Here are a small network's activations along a few directions, averaged over the inputs that share one value of a field.
Related values have similar rows: they may be neighbours, one step apart, or belong to one group.
In the rows, 500 means zero.
Random noise pushes rows far along 3 fixed directions. That doesn't count. These rows show it; they differ only by the noise:
[693 580 499 615 376 587 592 564 599 503 605 258 424 508]
[578 283 625 543 418 152 751 500 313 475 501 539 402 502]
[734 446 577 651 275 314 729 650 442 497 585 364 417 486]
[471 489 478 462 619 588 522 322 555 486 507 396 403 535]
[378 458 352 444 637 459 567 272 469 507 382 509 334 481]


Values of Y:
y8: [562 433 575 572 443 536 412 589 427 463 459 426 488 443]
y5: [542 724 534 361 640 779 338 336 699 440 457 376 539 514]
y4: [316 242 617 349 644  87 642 334 340 345 513 842 740 461]
y11: [284 488 695 411 641 505 460 335 408 562 562 718 486 576]
y12: [664 594 377 654 382 491 546 605 555 551 476 663 685 438]
y6: [474 464 651 404 751 703 404 547 533 450 440 375 613 471]
y15: [352 373 348 376 490 348 394 538 417 543 437 671 504 527]
y10: [513 665 211 608 412 576 535 486 674 600 385 323 341 448]
y3: [504 403 434 548 343  23 834 492 256 501 295 573 439 477]
y13: [540 464 583 511 490 572 495 465 613 387 574 610 759 587]
y9: [486 456 554 523 361 195 697 724 309 508 744 612 413 366]
y14: [472 318 927 385 672 561 271 416 353 389 476 402 629 693]
y7: [212 430 660 425 635 323 587 400 316 556 414 839 443 501]
y1: [423 325 377 513 346 266 465 675 388 581 410 685 414 493]
y2: [610 410 485 501 417 532 313 711 437 551 581 618 521 504]
The values of Y form 5 separate groups.
List the group mates of y12, in the order listed.
Answer: y4, y13
List the group mates of y3, in the order listed.
Answer: y5, y10
List the group mates of y6, in the order listed.
Answer: y8, y14
List the group mates of y9, in the order listed.
Answer: y11, y7
